A small network was trained on invented records. Each row is its activation on one of them, seen along a few directions.
Records have a field called Vure. Each example row is followed by its value.
Records without Vure are marked absent.
The largest differences between rows may come from other fields.
In the rows, zero is written as 500.
Random noise pushes rows far along 2 fixed directions. That doesn't count. These rows show it; they differ only by the noise:
[537 363 461 487 459 463 443 419 400 536 544 414 657 546 531 429 555 478
 371 302 503]
[550 389 422 487 467 482 420 429 404 539 519 444 618 560 532 403 534 485
 403 351 493]
[593 441 344 494 486 537 376 456 398 541 448 487 507 571 532 326 477 481
 482 489 481]
[604 351 472 515 470 525 462 441 346 510 462 327 533 465 519 335 504 409
 420 444 538]

[699 533 280 538 526 610 334 538 425 479 332 535 318 582 540 222 328 490
 663 724 558] | s5
[473 622 401 480 571 585 472 586 547 493 482 641 395 544 473 481 431 479
 586 635 466] | s14
[230 575 790 462 413 292 778 494 653 531 666 449 570 235 391 784 715 497
 394 432 481] | s12
[640 566 315 520 508 602 387 538 428 552 299 490 305 526 487 278 387 479
 627 731 487] | s11
[463 554 553 527 499 460 563 475 475 548 474 462 440 371 411 508 490 481
 538 649 570] | s7
[396 531 402 496 527 452 398 534 580 552 589 704 667 631 522 603 530 606
 475 353 391] | absent
[374 797 480 454 452 472 566 560 693 513 518 702 267 400 410 585 570 541
 662 801 415] | s12
[328 492 657 471 438 354 617 498 612 486 696 480 677 418 470 701 642 513
 400 264 472] | s8
[575 639 427 479 481 492 432 460 569 534 451 614 376 599 467 530 526 589
 601 573 480] | s2
[518 624 485 494 469 520 501 507 517 532 445 517 343 401 416 473 538 464
 582 726 471] | s15
[524 493 363 475 556 499 411 533 493 515 506 629 571 659 552 437 423 550
 487 471 530] | s13
[621 419 645 538 495 493 544 463 406 516 367 275 402 312 442 468 497 400
 480 577 571] | s4
[729 470 389 538 534 605 366 487 392 501 323 401 362 577 518 326 365 475
 601 567 545] | s3
[477 579 552 510 459 497 579 490 489 562 417 441 382 334 390 499 564 442
 520 674 488] | s15
[433 535 656 485 450 422 608 395 529 585 486 434 560 376 413 648 591 524
 401 430 486] | s4
[571 363 858 546 451 418 729 428 421 458 482  95 452 202 432 570 582 375
 401 477 641] | s2
[480 561 366 400 534 437 379 522 630 497 548 750 593 736 603 537 443 662
 520 414 461] | s10
[641 428 448 529 481 549 448 499 374 518 381 341 444 469 497 331 459 420
 500 549 537] | s11
[632 350 539 533 491 512 485 427 378 511 422 298 562 534 500 447 488 457
 437 312 582] | s3
[481 546 553 516 492 449 535 473 499 513 536 478 471 389 433 512 490 496
 542 634 567] | s7
[518 315 602 473 501 440 520 476 423 504 637 338 766 543 511 556 554 469
 273 222 553] | s9
[514 561 391 437 552 505 443 547 556 508 407 644 434 625 564 449 398 575
 566 577 499] | s10
[595 564 541 554 478 642 585 578 446 414 362 335 169 285 425 341 459 312
 655 802 555] | s8
[586 470 409 458 585 550 425 462 450 524 435 535 494 714 551 474 452 527
 517 422 521] | s6
[533 277 615 476 490 452 532 459 384 499 625 296 785 543 509 550 578 428
 237 173 573] | s9
[379 573 496 511 493 444 542 572 610 499 551 610 479 460 513 563 538 557
 545 567 418] | absent
[610 504 397 533 515 573 480 514 385 515 337 443 292 410 510 229 334 445
 610 793 569] | s5
[756 284 656 552 473 555 519 496 333 384 337 107 383 309 532 311 403 319
 493 521 663] | s1
[577 439 479 497 520 540 484 510 450 445 531 474 560 596 527 436 465 470
 460 434 605] | s13
[452 623 257 387 485 352 225 468 696 588 576 887 746 875 597 651 494 793
 500 163 358] | s1
[374 452 622 466 517 434 587 517 557 471 689 501 692 493 481 659 575 480
 377 290 512] | s14
[510 630 347 441 572 599 458 446 521 566 397 660 408 710 514 474 432 587
 579 563 454] | s6

Here are new rows. What is Vure for each?
[396 431 636 482 485 440 658 447 489 508 599 422 696 462 491 575 539 497
 324 326 574] | s13
[661 547 250 488 537 547 252 482 502 544 414 643 473 762 553 393 381 622
 617 474 459] | s3
[297 770 364 413 483 468 489 524 705 554 602 824 409 554 466 577 496 638
 630 643 348] | s8
[642 385 539 538 481 557 510 427 379 498 398 287 455 433 500 351 413 439
 495 522 567] | s3
[456 457 717 494 461 354 644 417 525 544 538 352 563 392 445 665 614 526
 402 366 548] | s2
[479 538 392 408 564 461 394 432 569 551 574 691 670 847 566 639 521 658
 468 222 458] | s6
[526 469 419 436 448 452 373 393 526 517 515 586 680 693 573 540 526 593
 422 176 478] | s1
[687 445 464 516 514 530 401 534 440 472 316 378 350 440 545 325 343 471
 592 621 549] | s1
[321 542 637 453 438 302 580 446 604 595 665 536 705 433 426 745 685 579
 368 324 436] | s15
[227 513 665 447 435 293 646 473 646 546 727 545 778 470 458 808 702 566
 340 132 447] | s8
[410 669 380 460 477 423 406 442 602 570 617 767 601 668 447 631 565 643
 541 442 478] | s7
[394 684 323 460 513 409 379 469 601 615 556 814 557 647 460 588 508 661
 571 533 443] | s7
[784 336 548 571 493 626 467 451 300 433 349 175 390 480 496 317 430 357
 521 471 647] | s3
[636 437 451 491 529 591 443 527 397 487 469 396 502 552 502 384 437 428
 442 527 541] | s9
[407 632 216 435 505 378 288 472 637 627 571 888 722 855 559 569 485 769
 512 279 409] | s5
[645 352 563 524 528 600 544 528 326 476 417 228 457 417 475 349 437 341
 414 564 605] | s9
